A small network was shown many inputs. Here are its activations along a few directions, one row for each input.
In each table, some parts of the input vary, and every possible input appears once, in random order.
Descriptions start from the smaller parts, as in this example, which fits no table here: one of 8 places around a ring, together with either a single point or one of 11 places along a line or (one of 2 separate values, together with one of 6 places along a line).
Shared parts are said once, and a part with two or three values counts as separate values.

Other details of the inputs shift rows strongly along two fixed directions, in all tables alike. That doesn't count.

Table:
r1: [-33 -46  17   4  23  -2  11   3 -14 -12  -2 -14  -3 -46]
r2: [ 20  18  16  -9   4  10 -22 -34  13   3  -7   8 -26  43]
r3: [-27  29  -5   7   4  21   5  -4  19  15   2 -29  33   4]
r4: [ -7  10  -8   6 -12   1  17   8   2  21 -17 -10  30   6]
r5: [ 30  21  -6   2 -35  -5   0  -6  28   4  -5  17 -22  38]
r6: [-22  13  -9   3   4  16  10   3  16   9   4 -22  27  -2]
r7: [ -1 -49 -18  -9  19  -5   8  27 -42  -7   2   3  11 -29]
r8: [ -2   3  -8  -8  16   8  -3   3 -19   8  -2  -5  22   0]
r9: [ 15 -46  -3  -2  -6 -19  -2  21  -1 -42  31  26 -53 -32]
r10: [ 34   0  -2 -11  -2  -8 -19  -2  -5 -18  17  28 -35  17]
r11: [-20  14 -17   3  -4  23  13   5  26  16   1 -24  32  16]
r12: [ 16   4  30   5 -12 -16 -10 -25  13  -7 -12  18 -43  12]
r13: [-14 -28   5   7   6 -23  14  21 -34  -5  -7   1  13 -51]
r14: [-16  32   1  10  -7   3   7  -5   2  25 -19 -17  37   5]
r15: [ 25  24   7  -7   3  -2 -28 -15  -3 -10  14  19 -24  18]
Each input here is: one of 3 separate values, together with either a single point or one of 4 places along a line.
Q: Changing only the choice among 3 separate values turns r6 into r8. The same change can be made to r1. Which row results?
A: r2
Q: Which other rows does r4 become when the choice among 3 separate values takes its other values? List them by row number.
A: r10, r11

Table:
r16: [ 25  15  -9  -8 -10  10 -13 -12  15   2   3  11 -17  45]
r17: [-16 -11  11   7   4 -10  10   2 -19   9 -20  -7  15 -27]
r18: [-20  -8  -6   3   9   6   7  13  -1  -4  11 -15  18 -22]
r19: [-12 -26  -3   2   2   1  10  11   6  -9   7  -7  -2 -17]
r20: [  1  30  11  10 -20  -1   1 -15  30   8  -8  -1  -7  19]
r21: [ 28   3  13  -9   7 -14 -24  -9 -14 -21  16  27 -37   2]
r22: [ -8 -24  14   0  13  -3   0  -6 -13  -5  -8  -2 -10 -18]
r23: [ 16  36   2  -1 -16   0  -4 -16  11  22 -20   3   9  40]
r24: [-21  17 -12   9 -14  11  22   7  18  23 -13 -24  39   6]
r25: [ 16   9  20  -2   4 -10 -23 -18  -1 -21  13  17 -39  -3]
r26: [ 28 -11  12  -9   3  -9 -17 -11  -7 -15   4  24 -38  13]
r27: [-27  20   2   6   9  17   4  -8  14  14  -3 -25  29   4]
r28: [  3  15 -14   2 -11   3   8   5  -4  21 -15  -4  26  17]
r29: [  4 -41  -6  -5  16 -18  -3  28 -32 -34  28  17 -19 -52]
r30: [ -8  -4 -16  -5  15   8  -1  12 -24   7   3  -8  27  -9]
r31: [ 27  24  -9   0 -29  -6  -3   0  24  -3   7  17 -21  27]
r32: [-29 -13   4   6  11  11  13  -2   7  10 -10 -22  18 -10]
r33: [ -8 -30 -16  -5   7   3  12  20 -10  -5   4  -4   9 -15]
Q: What is each input in this table made of?
A: one of 3 separate values, together with one of 6 places around a ring
Q: Changing only the choice among 3 separate values turns r32 into r27. The same change can be made to r26. Which row results?
A: r21

Table:
r34: [-26 -19  -3   0   7   5  17   2  25 -15   5  -9 -10 -30]
r35: [ -1  12  12  10 -14   1 -11 -19  12  -2   4  -5 -16   2]
r36: [-12 -30   5  -8  21  -4   9   8 -34   4 -24  -5  13 -32]
r37: [  0 -15   0  13  -1 -16  15  11 -16   2 -10   5   6  -4]
r38: [ 22  11  -2  -1 -18  -6  10  -8   8   1 -14   8 -10  17]
r39: [ 22  19 -13   3 -31   1  -8   1  13  -9  11  17 -23  23]
r40: [ -3  27  -3   3  -2  13 -11 -11  -2  21 -21  -9  12  21]
r41: [  1   4  16  11 -15   1 -11 -12  17 -19  18   5 -35  -7]
r42: [-12 -24 -10   0  28   7   8  11 -33  14 -10  -6  32  -5]
r43: [ 28  17  32   1 -13 -20 -22 -22  21 -24  23  24 -51   2]
r44: [  8  33 -25  -9  -9  26 -16  -9   9  14   6 -14  18  47]
r45: [ 33  -8   1  -8   5 -10 -21  -5  -8 -19  21  30 -38  24]
r46: [-15  -9 -15  15  -3  -4  18  14 -26  12 -18 -14  29 -21]
r47: [-12 -25  -9  -2   7 -12  20  33 -29  -8   5   4  25 -40]
r48: [-21 -19   4   4  22   0   6   9 -27  18 -23  -9  27  -9]
r49: [-18 -20 -24   6   2   5  16  29   0  18  -6 -18  46  -4]
r50: [ 21  28 -16 -18  -2  23  -5 -19  13  15  -6  -4   7  49]
r51: [ 18  19 -14  -1   0  13 -16 -12  -6   7  -1   6  -5  24]
r52: [ 26 -17   1 -18  12 -18 -19  13 -26 -34  34  25 -27 -15]
r53: [ -1  27  12   3  -6   5 -10 -22  19  19 -18  -3   5  43]
r54: [-10  19  16  11 -11  17   1 -17  38  11   3 -11   2  32]
r55: [ 13  -2 -13  -9 -17   3  10   8   9  -2  -2   8  -2  10]
r56: [-15 -36  -7   3  25  -4  -2  20 -52   1 -10  -1  13 -47]
r57: [-33   6  -4  15  -1  18  10   2  17   5   1 -33  14 -12]
r58: [-14  -6  21   6   5  -2   6   1   5 -11  13  -3   0 -30]
r59: [-36 -19  10  12  13   6  17   1  -7  21 -13 -29  39 -15]
r60: [ 13  14 -18 -23  -2  22  -4  -6   7   9   1 -11  16  39]
r61: [ -7   9  -3  -5  22   7   1   5 -21  19 -13  -6  32  -6]
r62: [ -7  30   3   5  -9   9 -12 -20   7  17 -19 -10  10  22]
r63: [ -7  14 -19   6 -17   7   9   8  -3  22  -7  -9  19   7]
r64: [ 11  33 -29   5 -30  17  -7   2  35  17   0  -9  15  38]
r65: [ 10 -56   8 -11  25 -20  -2  17 -50 -23  -3  22 -26 -53]
r66: [ 17 -36  -5  -3   0 -31  -3  34 -15 -32  25  26 -19 -47]
r67: [ 24 -27   3   1 -12 -23  -4  18  -8 -29  21  35 -40  -5]
r68: [-11 -31 -19  -2  22   1   1  17 -48  -3   4  -6  19 -34]
r69: [-37 -15   5  15  12  11  18  11  13   7   0 -31  21 -13]
r70: [ 48  -1   4 -16  -2  -6 -20 -16  -3 -22  11  35 -53  19]
r71: [-31   6   0  10   2   6   4  -9  -8  20 -19 -27  33 -10]
r72: [  9 -17  -1  -7  26 -10  -4  11 -38 -10   8  15   2 -27]
r73: [ -3   3   9   0  -7   8   5  -8  36 -11   6 -10 -23   0]
r74: [  7  32   9  -8 -11  11  -7 -29  24  17 -25  -6   2  37]
r75: [ 23  -8  26  -8 -10 -23 -15 -22   6 -26   4  23 -54  -6]
r76: [ 15  12  -8 -12  13   2  -8  -1 -12  -1  12   8   7  10]
r77: [-23  -8  10   1   0  16  17  -6  15   7  -7 -21  17 -13]
r78: [-33  -2  -2  11   5  12  13   0  36   0   7 -14   3   2]
r79: [-48  -2 -14  15   6  18  17   5  18   0   2 -28  19 -25]
r80: [-16  22  13   1   4  -2   1 -13   5  14 -11 -14  25   1]
r81: [ 12 -23 -19  -8 -10  -6   6  20   7  -7   2   5   0 -13]
r82: [-18  -2   5  -3  24  -3   6  10 -30  14 -19  -9  33 -24]
r83: [  7 -30  29   5   3 -33 -13  -6 -12 -26  10  24 -44 -20]
r84: [  3  13  19   6  -3  -6  -4  -3  29 -23  23   2 -30  -9]
r85: [ 24  12   1   1 -22 -10  -3  -1  15   3   9  23 -27  33]
r86: [ 38  -6  16  -2   1 -17 -28  -9  -5 -19  12  42 -57  19]
r87: [  0   7  12   4  -2 -10  -5  -5  36 -34  30  18 -45 -15]
r88: [  0  16  13  -2 -11  12   3 -25  27  11 -10 -15   1  18]
r89: [ 10  16 -14 -11   1  17 -11  -4   9  12   8  -6  15  53]
r90: [ 10  41  -4   5 -14  -1  10  -6  13  16 -13  -2  21  27]
r91: [  8 -41  -2  -7  -2 -23  15  23 -28 -14   4  17 -19 -41]
r92: [ 10  42  -7  -4 -18   2   6  -1  19  21   0   3  14  31]
r93: [-25   8   9   0  16  -2   7   0 -15  17 -21 -17  41 -16]
Q: What is each input in this table made of?
A: one of 4 separate values, together with either one of 4 places along a line or one of 11 places along a line
Q: Changing only the choice among 4 separate values turns r79 into r78. The same change can be made to r35. Which row results?
A: r59
Q: Which other rows does r39 become when the place on the line of 4 takes its other values? List them by row number.
A: r46, r63, r64
Q: Which other rows does r90 become when the place on the line of 4 takes its other values? List them by row number.
A: r47, r66, r92
